These are the activations of a small network on made-up records, seen along a few directions, one row for each record.
Records have a field called Fab. Each example row is followed by its value.
Other fields move the rows too, some of them a lot.
In the rows, zero is written as 500.
Strong random noise was added to every row along 4 fixed directions; ignore it. To show where, here is one row again and again, with new noise each time:
[494 518 565 377 493 458 489 451 505 526 595 442 629 522 628 361 547 291
 565 562 388 273 302 526 422 449]
[490 473 584 148 412 703 902 268 591 699 571 633 426 252 597 508 597 286
 558 371 362 550 390 464 516 382]
[523 555 539 542 664 436 512 581 258 482 579 477 659 347 523 538 385 701
 583 308 375 473 649 542 554 503]
[331 518 585 326 459 604 692 415 517 528 434 552 510 360 499 497 528 433
 612 492 505 628 479 445 525 461]
[543 481 555 645 398 578 478 494 719 522 391 478 376 672 395 520 545 583
 429 636 687 600 541 394 514 604]
[363 519 561 817 414 506 286 625 691 354 221 405 426 795 277 514 493 717
 477 787 868 719 625 354 525 689]

[680 491 641 281 395 626 738 323 564 782 682 555 510 422 672 380 539 226
 481 399 237 202 310 540 477 377] => f3
[288 480 423 137 547 442 707 371 357 432 559 448 594 184 549 544 626 420
 688 374 508 617 394 507 425 515] => f16
[506 470 504 419 461 576 693 429 537 596 500 513 410 324 457 600 555 620
 507 379 572 663 588 451 497 594] => f8
[693 480 510 679 474 636 515 516 622 577 475 653 300 606 438 544 428 567
 344 463 459 550 619 488 591 434] => f10
[557 534 503 541 545 541 476 553 431 507 490 635 497 501 508 499 422 494
 479 445 346 469 573 549 563 367] => f17
[523 458 382 212 543 495 683 360 433 532 664 537 529 258 594 547 590 399
 536 322 412 511 407 549 460 456] => f6
[612 492 467 495 528 548 475 489 488 531 566 679 446 541 581 455 443 321
 448 471 275 382 456 567 527 264] => f10
[598 439 318 542 512 493 451 468 584 436 507 578 356 530 445 654 538 571
 381 446 582 655 566 489 532 506] => f4
[546 453 390 374 523 416 478 435 508 477 623 436 549 475 564 499 581 420
 495 476 530 417 372 519 417 543] => f6
[764 510 501 596 623 453 550 567 324 621 686 493 576 371 579 537 404 692
 455 249 294 346 650 567 533 500] => f14
[682 464 368 519 639 457 618 493 343 518 641 512 488 263 454 724 462 810
 455 184 501 663 724 539 564 597] => f6
[318 557 552 243 649 372 719 472 124 516 618 345 807  44 591 526 461 590
 768 248 394 492 515 543 435 580] => f13
[418 450 393 410 340 578 486 407 783 452 397 562 285 659 450 518 677 300
 411 723 695 633 338 437 444 473] => f11
[802 477 491 853 536 503 322 625 565 537 518 513 407 746 455 533 397 675
 301 507 465 402 641 526 556 526] => f18
[325 534 517 258 596 653 783 440 271 519 486 757 509 184 553 572 400 432
 623 267 238 673 610 566 625 237] => f18
[505 480 500 554 406 613 584 477 655 531 393 575 342 547 427 552 543 543
 456 536 600 666 583 420 544 507] => f14
[320 502 628 320 384 586 656 401 601 565 420 487 540 434 522 403 562 327
 598 622 532 529 357 423 458 493] => f5
[651 533 516 508 663 390 489 594 241 537 695 456 677 360 614 488 373 593
 528 276 262 288 548 607 519 479] => f15
[622 455 556 695 312 643 451 460 877 575 365 535 253 841 400 493 556 436
 301 722 668 555 473 399 520 529] => f2
[649 477 502 717 404 574 343 532 732 506 428 587 325 812 448 445 496 414
 337 704 544 432 475 481 507 433] => f10
[330 534 490 774 495 475 197 680 534 287 249 522 487 804 374 457 421 558
 481 762 645 598 582 483 533 468] => f18
[ 35 571 545  90 531 564 745 410 277 408 391 595 647 129 565 463 488 292
 783 445 375 703 436 512 543 323] => f9
[468 549 529 764 524 554 364 655 501 416 317 579 429 631 341 553 373 717
 454 542 585 672 718 470 615 520] => f17
[620 442 430 354 528 359 561 412 438 541 699 339 586 372 582 504 618 476
 523 400 486 365 360 533 368 627] => f16
[677 493 564 609 530 481 510 515 487 589 581 423 543 499 519 495 473 641
 442 428 467 408 568 486 510 593] => f5
[781 484 569 697 498 450 422 535 556 617 615 394 528 624 519 471 474 614
 394 495 481 305 512 496 472 623] => f5
[349 551 385 533 639 327 319 624 262 295 494 480 635 449 485 537 439 573
 583 489 494 544 538 563 497 482] => f11
[338 555 618 445 493 571 596 494 402 515 423 522 573 393 487 467 439 512
 602 470 448 563 568 496 570 435] => f3
[284 477 576 251 319 667 724 371 681 548 357 583 402 437 486 473 597 258
 575 650 588 656 366 415 494 439] => f15
[688 514 460 557 572 491 402 539 450 542 584 617 502 563 574 479 433 434
 426 415 272 330 520 587 536 352] => f17
[767 434 537 778 300 705 506 467 890 636 378 610 132 800 325 582 530 615
 230 639 676 648 644 371 586 569] => f1
[234 537 525 447 413 532 445 497 560 387 322 514 490 571 446 438 523 362
 596 707 613 630 412 454 494 482] => f9
[722 550 510 815 691 414 344 677 276 502 597 497 577 559 478 567 296 817
 398 318 359 399 765 583 589 495] => f2
[844 446 546 703 498 661 732 478 597 737 532 572 265 405 388 719 430 916
 325 244 543 689 814 440 642 629] => f12
[599 565 447 676 686 291 219 675 284 370 615 390 684 585 564 455 380 594
 510 446 351 281 526 609 494 492] => f9
[648 454 352 586 484 392 282 498 640 414 567 437 456 708 514 507 584 444
 361 613 590 385 390 526 429 558] => f4
[410 495 528 480 393 539 508 448 669 506 391 500 419 605 462 443 567 365
 494 652 617 553 427 442 488 515] => f7
[629 421 429 406 461 391 526 384 605 554 636 314 495 503 535 487 670 457
 457 508 594 384 339 476 353 689] => f16
[560 479 601 434 452 789 916 386 511 736 462 704 310 216 408 683 437 687
 477 217 418 789 766 440 694 430] => f3
[647 462 499 450 448 600 641 398 618 620 540 605 359 485 531 540 553 470
 440 434 445 510 493 492 531 437] => f12
[682 465 526 282 458 625 790 340 561 727 667 600 405 331 625 494 555 330
 452 305 313 417 411 529 517 398] => f7
[728 528 514 694 657 456 425 630 284 537 624 540 564 453 509 554 326 742
 440 284 286 392 730 583 613 458] => f1
[409 539 519 448 516 457 361 545 428 428 498 550 598 582 583 369 456 300
 551 589 347 358 395 562 486 318] => f1
[257 613 544 522 710 318 299 667 113 338 483 457 843 427 575 397 300 506
 683 463 301 372 544 607 518 374] => f2
[199 538 494 359 599 464 607 536 267 407 424 498 611 195 459 598 454 652
 697 354 540 758 639 499 516 514] => f8
[529 512 550 652 497 444 384 544 548 499 458 422 518 631 469 458 475 590
 484 595 575 438 520 484 491 595] => f12
[761 423 498 479 427 583 767 357 681 716 599 401 335 389 467 649 620 659
 394 335 619 581 552 408 461 707] => f13
[556 513 487 837 502 439 284 645 567 414 384 442 426 738 351 531 444 717
 410 621 699 583 661 449 541 620] => f7
[677 484 295 583 658 418 410 573 350 443 630 587 441 450 505 661 457 671
 398 292 406 542 640 575 544 432] => f11
[582 555 512 707 657 425 454 661 236 482 546 483 606 390 468 576 335 843
 532 290 430 526 774 544 584 567] => f14
[339 504 554 430 446 424 548 446 544 501 442 268 597 446 467 465 593 516
 609 604 705 523 417 411 374 726] => f13
[375 509 491 417 577 465 602 514 335 488 500 483 569 250 481 594 469 649
 618 348 509 657 619 496 502 546] => f8
[623 512 442 652 653 442 445 643 297 467 549 546 525 430 471 631 357 772
 472 294 418 556 741 550 592 479] => f15
[677 462 348 494 577 447 504 475 429 474 648 564 463 415 526 638 499 570
 417 327 432 521 549 565 524 479] => f4

Here are new rows. What is Fab for each?
[550 443 381 545 479 534 557 456 589 468 467 514 354 465 366 675 557 697
 429 438 722 777 630 446 534 643] => f6
[616 484 499 572 420 674 561 470 694 559 411 686 269 610 425 570 504 478
 375 502 493 630 577 466 597 412] => f17
[716 386 405 568 386 500 529 414 766 564 532 362 293 616 403 606 691 639
 334 545 784 585 480 411 407 746] => f16
[245 557 513 342 555 477 557 524 332 414 435 545 614 343 530 459 466 419
 656 462 444 581 495 534 522 378] => f7
[539 537 569 539 554 338 306 567 421 487 615 346 708 613 638 307 468 398
 552 590 390 144 310 583 405 513] => f12
[383 517 519 435 410 456 369 462 636 450 450 426 537 678 552 338 574 213
 528 759 523 355 259 489 408 485] => f9
[417 523 568 453 511 480 516 489 446 494 487 458 581 458 544 442 496 486
 580 533 492 460 467 516 498 502] => f12
[919 396 472 572 308 530 385 380 914 689 674 462 293 891 616 350 693 163
 240 700 492 117 190 503 386 499] => f7
[601 462 507 306 462 471 614 378 575 617 672 423 519 414 635 455 623 318
 504 438 415 327 307 531 388 525] => f8
[681 477 645 654 415 550 531 497 683 660 511 370 465 620 460 466 500 634
 396 548 615 407 507 404 483 706] => f5
[631 410 439 272 427 431 610 321 633 608 673 331 500 444 599 459 717 339
 474 497 543 331 249 493 329 638] => f16
[437 508 479 538 462 416 308 563 561 377 443 463 541 698 517 405 530 347
 515 699 537 396 373 504 449 464] => f15
[650 448 515 464 389 453 523 404 698 620 599 271 490 591 551 447 673 430
 442 605 647 318 309 452 320 691] => f13
[492 482 362 434 583 504 555 497 407 454 546 598 429 360 483 642 512 573
 477 350 468 647 580 534 554 440] => f11
[577 512 547 740 478 374 236 601 561 456 477 367 560 765 489 401 479 546
 466 700 594 324 443 509 444 602] => f12
[602 395 401 427 393 406 447 392 704 514 581 337 438 624 523 463 709 363
 438 642 660 406 261 449 324 641] => f16
[471 525 550 583 549 447 418 570 419 482 475 462 579 528 502 468 426 610
 553 511 514 446 541 499 510 534] => f12
[120 549 396 296 571 455 511 526 319 294 386 578 576 318 479 539 506 437
 661 505 521 724 486 519 509 382] => f11
